A small network was shown many inputs. Here are its activations along a few directions, one row for each input.
Each table varies a few parts of the input and shows all the possible inputs, shuffled.
Descriptions start from the smaller parts, as in this example, which fits no table here: one of 5 places around a ring, together with either a single point or one of 9 places around a ring or (one of 2 separate values, together with one of 6 places along a line).
Shared parts are said once, and a part with two or three values counts as separate values.

Other details of the inputs shift rows strongly along two fixed directions, in all tables alike. That doesn't count.

Rows:
x1: [ 12  -7 -12  -4  29   7  -6  32   0  -1   5  12  -8 -10]
x2: [ -6   4  11   3   7  12   8 -17  -5  16   7  -1  -1  12]
x3: [ -2   6  11   2   8  15   5 -17  -4  15   4   0  -3  18]
x4: [  4  -2  12  -4 -31 -25  10  -2   9 -12  -9 -13   2  -1]
x5: [  5   7  11 -14   4  17  12 -14  -9   9  12  -1  -1  15]
x6: [ -2   5   2   6   7  31   0 -11 -11  11   5   3  -2  14]
x7: [ -9   5   4   2 -29 -30   8 -10   9  -5  -7 -10   6  -8]
x8: [ -8   0  -2   3 -31 -19  -4 -11   4 -20 -11 -10   6  -7]
x9: [  8 -13  -8  -5  13 -11  -7  23   3 -15  -4   3  -6 -14]
x10: [ -4  14   2  -8   3  10   5 -18  -3  15  10   3   1  14]
x11: [ -8  -4  13  11 -28 -26   7  -8  14  -4 -11 -12   3  -7]
x12: [ -5  -2  12   8 -16  -4   1 -11   0  10  -4  -5   8   3]
x13: [  2  -2 -21  -2  38   5 -13  19  -1   2   6  13  -3  -9]
x14: [ -5   9  -6  -6  10  26  -3 -18 -14   3  10   7   3  13]
x15: [ -2  13  -6  -1   3  23  -2 -11 -10   6   9   6   2  11]
x16: [ -9 -10   5  12 -31 -15   0  -8   6 -15 -16 -12   6  -7]
x17: [  3   4 -18   1  32   4 -12  21   1   2   4  17  -4 -13]
x18: [  2  -4   2  -7 -15  12   5  -9  -9  -9   3  -6   1   9]
x19: [ -4   0   7  10 -17   4  -2 -11  -1  -3  -8  -7   0   2]
x20: [  3  -3   4  -8 -13  12   5 -12 -10  -9   2  -4   1   8]
x21: [ -1 -11 -12   8  34   7 -10  21   2   1  -1   9  -6  -9]
x22: [  8   5   4 -10   3  28   1 -10 -16   2   9   2  -4  14]
x23: [  7  -2  -1 -11   8  28   3  -9 -16   2  11   0  -1  15]
x24: [ -6  -6   3   9 -16   3   0 -11  -2  -4  -6 -10   4   3]
x25: [  2   3 -12  -3  31 -14  -6  21   9   9   2  12  -5  -9]
x26: [ -2   5   4   5   7  30  -1 -14 -11  10   4   4  -1  12]
x27: [ -5   1  13   7 -14  -7   6 -11   5   7  -4  -7   1   8]
x28: [  0   4 -12  -4  31 -13  -4  18   9   8   4  12  -5 -13]
x29: [ -3  -1   5  12 -19   4   0  -9  -1   0  -6  -8   3   2]
x30: [  6   7  11 -15   3  17  12 -12  -7  11  12  -1   0  18]
x31: [  0  -2 -20   0  33   2 -12  20   2  -3   4  13  -3 -10]
x32: [ -1  -3 -10   3   6 -31  -9  23  12   1  -6   7   5 -21]
x33: [  5  -2  11  -7 -20  -5   6  -5  -4   2   1  -6   8   4]
x34: [ -2 -14   0  14  -3 -48  -3  30  29  -6 -17  -2  -2 -28]
x35: [ -4   4  -2   8 -37 -19  -1  -6   6 -13  -9 -10   8  -8]
x36: [  7   3   3  -9   1  26   3  -6 -13   2   8   3  -2  11]
x37: [  9 -14  -1   0  -4 -49   1  38  23 -15 -13  -4  -2 -26]
x38: [ -4  13   4  -5  -9  -1   5 -20  -1   6   2  -2   2  13]
x39: [  0 -10  -9   5  38  10 -12  16  -1   1  -1  10  -8  -7]
x40: [  3   3  12 -10 -10  -1  14  -9  -4   1   6  -7   2   8]
x41: [ -5   5   0   6 -35 -19  -3  -8   5 -16 -11  -8   5  -8]
x42: [ 14  -8 -13  -4  30   4  -7  33   0   0   4  10  -8 -12]
Description of these inputs: one of 3 separate values, together with either a single point or one of 5 places along a line or (one of 2 separate values, together with one of 4 places along a line).
- The inputs of x27 and x25 match in every part but the choice among 3 separate values. If x3 is changed in the same way as x27 into x25, which row does it become? => x38
- The inputs of x12 and x33 match in every part but the choice among 3 separate values. If x26 is changed in the same way as x12 into x33, which row does it become? => x36
- Which other rows does x19 become when the place on the line of 4 takes its other values? List them by row number. => x6, x26, x29
- Which other rows does x40 become when the place on the line of 5 takes its other values? List them by row number. => x4, x5, x30, x37

Rows:
x43: [ 5  0  6 -5  0  3  5 -1 -4  6  6 -1  0  6]
x44: [ 3  1 -3 -4  0 11 -2  3 -7 -3  3  3  2  2]
x45: [ -2  -4  -3   5   9 -14  -4  11   8   5  -3   3   4  -9]
x46: [ 2 15  2  0  0  7 -1 -7 -1  5  2  4 -4  8]
x47: [-7 -1  0  1  6  3 -2 -8 -1  1  0 -1 -1  5]
x48: [-3 -2  5 -1  6  7  4 -7 -1  1  0 -1 -5  6]
x49: [-1 10 -1  3  0  9  5 -4  1  6  4  1 -3  5]
x50: [ -5   3  -3  -3   3   3  -1 -10  -3  -3   3   0   0   2]
x51: [  7  -8  -2   2   3  -4  -4  18   3  -6  -4   0  -3 -10]
x52: [ -2   1   9  -4 -46 -20   8 -13   4  -9  -6 -13   9   0]
x53: [-3 -2 -2  7  0  8 -5 -4 -4  3 -1  1  2  3]
x54: [  2  -9   0   8   2  -5  -4  12   6  -3  -6   1  -3 -10]
x55: [-2  3 -5  2 -1 10 -4 -4 -7  0  2  2  2  1]
x56: [  4  -7  -2  -2   6 -12   2  12   6  -9  -4  -2  -5  -7]
x57: [ 0  0  9  0  3  3  4 -4 -1  9  3  1  1  4]
x58: [-1  5 -3 -4  4  3  0 -4 -3  8  5  3  4  1]
x59: [  3  -4  -6  -5   4 -12  -1  10   5 -11  -2   1  -1  -8]
- Describe the family of inputs behind these rows. => either one of 2 separate values or (one of 3 separate values, together with one of 5 places around a ring)
- Which other rows does x50 become when the place on the ring of 5 takes its other values? List them by row number. => x47, x48, x56, x59

Rows:
x60: [ -7  22  30  -7 -34   2  23 -46   0  17   5 -12   5  29]
x61: [  9  -1 -12  -7  26  37  -8   3 -19   1  12  10  -3  12]
x62: [-13   5   8  16 -32 -52   6  -2  24  -4 -17 -13   2 -15]
x63: [ 0 17  4 -7 38 17  3 -7 -6 28 13 12 -6 15]
x64: [ 17 -22 -24  -3  26  -9 -14  53   3 -29  -6   9  -9 -33]
x65: [  5   2  -3 -15  31  28   2   2 -15  12  19  10   0  11]
x66: [ -2  18   7  -4  41  14   9 -10   4  33  17  12  -9  17]
x67: [  5   0 -14  -5  25  45 -12   2 -18  -5   7  11  -7   8]
x68: [  5 -13 -19   2  34 -27 -13  46  15  -4  -4  10  -2 -26]
x69: [  5   2 -14  -2  27  43 -13   0 -20  -4   7  12  -4   8]
x70: [-18  19  14   6 -37  10  10 -53  -8  14   3 -13  12  22]
x71: [-11  -7  -1  19 -41 -37  -8   1  16 -19 -21 -11   5 -21]
x72: [-10  -1   8   8 -36 -50   5   0  23  -5 -18  -8   9 -15]
x73: [-10  -9  -7  21 -42 -31  -8   3  13 -29 -21 -11   7 -21]
x74: [ 11  11  12 -21  37  14  16   0  -2  26  22  10  -8  17]
x75: [ 12  -3  -9 -13  26  38  -3   6 -21  -3  15  11  -4   9]
x76: [  6  -9 -13  -1  36 -37  -6  43  22   8  -4  14  -5 -24]
x77: [  3   3 -11  -2  28  38 -11  -1 -18   3   9  14  -1  10]
x78: [  2   5  -5  -4  30  33 -11  -3 -15  12  10  15  -3   9]
x79: [ -4  19  24  -8 -37   4  19 -42  -8  13   6 -16   6  30]
x80: [  1 -12   2   6 -44 -36  -4   8  11 -23 -18 -13   5 -17]
x81: [ -1  18  30 -12 -35   0  25 -41   0  15   8 -15   5  31]
x82: [  2 -15 -29  16  30 -11 -23  42  10 -20 -12  12  -9 -33]
x83: [-20  15  12   7 -38  15   8 -49  -9   6   2 -13  12  23]
x84: [ -3 -21  13   4  45  28   2  -6  -8  14   4   1 -10  16]
x85: [  1  -6 -17   6  37 -33 -14  38  19   5  -7  14  -2 -32]
x86: [ 7 -8 19 18 30 37  4  9 -6 37  6  6 -7 13]
x87: [ -3  11  19 -12 -40  10  17 -42 -13   6   8 -15  11  21]
x88: [ -1   2 -17   2  27  45 -13  -2 -15  -2   8  10  -8   8]
x89: [-19  19  17   3 -36   6  16 -51  -3  18   3 -10   9  26]
x90: [  1  -2  13  -2 -36 -51  14   7  18 -11 -12 -15   2 -14]
x91: [  8 -19  -5  -1 -49 -21   1  16   5 -45 -18 -17   1 -21]
x92: [  7 -10 -17   1  36 -33 -11  42  17   4  -3  10  -3 -29]
x93: [  1   2   6  -4 -48  29   4 -34 -21 -20  -1 -17   7  21]
x94: [ 11  -1  -3 -15  27  33  -3   4 -18   7  16  11  -5   9]
x95: [-11  -5   2  11 -38 -41  -2   3  17 -17 -19 -12  11 -18]
x96: [  5 -17  -7   5 -48 -23  -5  14   8 -41 -21 -17   2 -19]
x97: [  9 -11 -10  -6  35 -36  -1  46  19   4  -1  14  -6 -26]
- Describe the family of inputs behind these rows. => either one of 2 separate values or (one of 4 places along a line, together with one of 9 places along a line)
- Which other rows does x97 become when the place on the line of 4 takes its other values? List them by row number. => x72, x76, x89

Rows:
x98: [-4  6 -9 -9 14 13 -2 -8 -7  4  7  7  2  6]
x99: [ -2  -8   3  -2 -27  -3   2  -7  -2 -15  -8 -10   6  -1]
x100: [-3 -5 -5  9 13 18  1  5 -1  6  4  0 -4  2]
x101: [ 0 -6 -1  8 11 19  0  3 -7  9  4  4  0 -3]
x102: [  5   2   5   4 -30   1  -2  -2  -2  -7  -7  -8   1  -1]
x103: [-3  5 -8 -7 15 11 -3 -9 -7  3 10  7  1  7]
x104: [ -1  -3   9  -6 -23 -16  10 -10   2  -7  -1  -9   4   3]
x105: [ -4  -7   4  13 -18  -6   1  -3   6  -8 -12 -11  -1   4]
x106: [-10   2   0  11 -20 -11   3  -8   4   2  -4  -4   8  -9]
x107: [ 3 15 -6 -3  8 15 -6 -3 -6 12  7  8 -2  5]
x108: [ -4  12  -3  -3  18  13   2  -9  -2  -3   4   7 -10   3]
x109: [  6   7  11  -2 -27 -11   8  -4   2   0  -1  -7   3   4]
x110: [ -4   7  -2   0 -27  -9   0 -12   3  -5  -4  -3   6  -1]
x111: [-2  1  1  3 16  9  8  3  4 14  9  0 -3  5]
x112: [ 1 14 -7 -4 10 14 -4 -3 -7  8  9  8  1  7]
x113: [ 11 -13 -15   7  16 -22 -13  48  13 -13 -10   8  -5 -29]
x114: [  7   5   2 -10  11  12   5  -2  -5  12  10   7  -2  10]
x115: [  4   6  10  -3 -26 -11   9  -4   2  -1  -1  -7   4   4]
x116: [-2 10 -7 -7 12 14 -3 -5 -7  5  8  7  3  7]
x117: [  0  -1   2 -13  16   8   4  -4  -6   8  11   1  -3  10]
x118: [  6   7  11  -3 -27 -10   7  -5   3   3  -3  -8   1   3]
x119: [ -3  -9  11  11 -19  -8  -5  -7   3  -6 -15  -7   0   3]
x120: [-10   3   0  12 -16 -13   0  -9  10  -3 -10  -8   1   4]
x121: [ 1 -7 -3 -6 13 19 -4 -2 -9 -2  7  1 -2  7]
x122: [ -3   5  -8  -5  18   9  -4 -11  -9   3   7   2   0   5]
x123: [  8 -14 -11  -3  23 -34  -4  42  17  -8  -6   9  -4 -26]
x124: [ -5  -9  12  11 -21  -7  -3  -5  -2  -4 -11  -5   4  -6]
x125: [  3   0   2 -10  18   7   5  -6  -8   8   8  -1  -2   8]
x126: [-5  5  0  5 19  7 -9 -8 -2 12 -1  9 -3  9]
x127: [ -1  -9   3   2 -23  -7   1 -10  -4 -16  -8 -15   3  -1]
x128: [  4 -15   0   8  26 -34 -10  39  19   3 -10   9  -1 -31]
x129: [-11   2   8  10 -19 -15  -4 -11   2   1  -8  -2   7  -6]
x130: [ 1  2  4  1 19  7  4  0  4 13  3  0 -5 13]
x131: [  8 -17 -16   4  19 -22 -12  46  13 -17 -10   7  -3 -29]
x132: [-8  5 -9  8 15 11  1 -1  2 11  7  3 -2  2]
x133: [ -2 -12 -21   1  25 -34 -14  34  17 -12  -7   7  -3 -29]
x134: [  5   5   3 -12  13  12   7  -1  -7   9  10   5   0  11]
x135: [  2  -4   3   2 -29  -1   1  -5  -1 -11  -6  -7   4   0]
x136: [ 3 16 -6 -2  9 14 -5 -3 -7  9  9  8  0  6]
x137: [-2  7 -8 -8 13 14 -3 -7 -7  4  8  8  3  7]
x138: [ -2  -3  17   4 -16 -16   2 -10  10   2 -11  -8   2   4]
x139: [ -1  -9   3   0 -26  -5   1  -8  -1 -16  -5 -10   5   0]
x140: [ 1  0  5  1 15 10  7  0 -1 18  9  4  2  0]
x141: [  3   1   1  -1  16  20   2  -3  -5  -8   2   4 -13   2]
x142: [ -2   3  14  -3 -19 -13  14 -10   8 -12  -6 -10  -7  -2]
x143: [  2   1   2 -14  14  10   7  -3  -7   8   9   4  -1   9]
x144: [  9   5  -2  -1   6  23  -4   4 -11   3   6   4  -2   7]
x145: [  0  -7   3  -1 -28  -2   2  -6  -2 -16  -6  -8   6   0]
- Describe the family of inputs behind these rows. => one of 3 separate values, together with either a single point or one of 5 places around a ring or one of 10 places along a line
- The inputs of x141 and x142 match in every part but the choice among 3 separate values. If x124 is changed in the same way as x141 into x142, which row does it become? => x128
- Which other rows does x103 become when the choice among 3 separate values takes its other values? List them by row number. => x104, x139
- Which other rows does x100 become when the place on the ring of 5 takes its other values? List them by row number. => x101, x105, x119, x124
- Which other rows does x130 become when the place on the ring of 5 takes its other values? List them by row number. => x111, x128, x138, x140
- Start at x102 and move only the place on the line of 10, one step at a time. The first step leads to x144. Which rows follow, in order? => x113, x135, x131, x145, x99, x139, x121, x127

Rows:
x146: [ -9   8  -2   1 -10  25  -1 -26 -13  -2   4  -3   2  15]
x147: [  2  -4  -8   6  40  -2 -10  25   5  18   3  15  -3 -12]
x148: [  7   3 -17  -8  41  -3  -9  26   2  10  10  18  -3 -12]
x149: [ -6   7   0   2 -17  23  -1 -25 -15  -1   4  -4   6  14]
x150: [ -7  17   3  -9 -11  11   9 -30  -6   3   9  -3   3  18]
x151: [  0  -4 -10   7  45  -1  -9  24   6  16   4  15  -6 -10]
x152: [ 4 -7  8  7 -1 -8  7 12  9  1 -4 -6 -5 -6]
x153: [  6  11   9 -13 -12  18  15 -17 -10   4  11  -6  -2  17]
x154: [ -2  -2  19  -4  -6  15   8 -26  -9   9   3  -8   1  22]
x155: [  5  10   0  -5  -1 -12  -3   5   5  -2  -2   5  -3  -3]
x156: [  0  -3  -1  10 -25 -20  -9   7   8 -21 -18  -5  -1 -14]
x157: [  2  12  -9 -11  29  16  -2   0  -8  14  16  13  -1   7]
x158: [  8 -11  -2   2  43   2  -3  30   4  13   4  12  -7  -9]
x159: [ -8  -6 -10  11 -17 -21  -6   6  11 -22 -15  -6   1 -16]
x160: [ -3  -7  -6  10 -28 -22  -9   9   7 -16 -14  -6   8 -19]
x161: [  2 -14   1   0 -14  -8  -4   2   0 -18  -9  -8   1  -4]
x162: [  3 -16  -2   6 -22 -18  -3  16   7 -20 -13  -7   3 -17]
x163: [ -2  -3  -7   7 -15  -6  -8   2   0 -11  -7  -2   6  -9]
x164: [ 13  -4 -11 -12  40  -1  -2  31   1   7   9  14  -6 -10]
x165: [  0   5  -4  -4 -11 -19  -2   5   5  -1  -1   1   7  -9]
x166: [  6   0  -4   7  44   0 -11  25   7  14  -1  17 -12  -8]
x167: [ -5   7  -4  -3 -12 -19   2  -3   8  -7  -2  -3   3  -5]
x168: [-10  -5   2  15 -17 -32   2   1  20  -7 -15  -8   1 -13]
x169: [ -6  -7  -9  11 -21 -23  -7   8   8 -20 -14  -6   4 -17]
x170: [ -5   2  -3   0 -26 -37   2   4  14 -14  -8  -7   5 -14]
x171: [ -7   8  12   4 -13  13   5 -26  -7  15   4  -4   6  16]
x172: [  4   1   6  -3 -15  30   3 -15 -15  -2   5  -5   1  18]
x173: [ -1 -11  10   3   3  -9   4   5   5   1  -4  -3  -1  -4]
x174: [  3   2   7  -2 -21  30   8 -19 -13  -5   5  -9  -2  16]
x175: [  5  -7  -5  -7  29  30  -4   3 -14   1   9   9  -5   6]
x176: [-4  5 -2  3 33 18 -2 -3 -4 20 10 10 -4  8]
x177: [  6  10  11 -12 -21  14  13 -18 -10   5   8  -7   3  20]
x178: [-10  -6   2  15 -17 -34   0   5  20  -6 -15  -8   1 -15]
x179: [  0   6  12 -16 -15  12  13 -25 -12   1   9  -6   3  17]
x180: [  3   5  10 -18  -8  11   9 -23 -12   2   8  -6   2  21]
x181: [ 7 -1  7  0 27 23  3  6 -5 19  9  6 -6 12]
- The inputs of x159 and x150 match in every part but one. If x156 is changed in the same way as x159 into x150, which row does it become? => x155
- Describe the family of inputs behind these rows. => one of 3 separate values, together with either a single point or one of 5 places along a line or one of 6 places along a line
- Which other rows does x168 become when the place on the line of 6 takes its other values? List them by row number. => x147, x151, x171, x176, x178
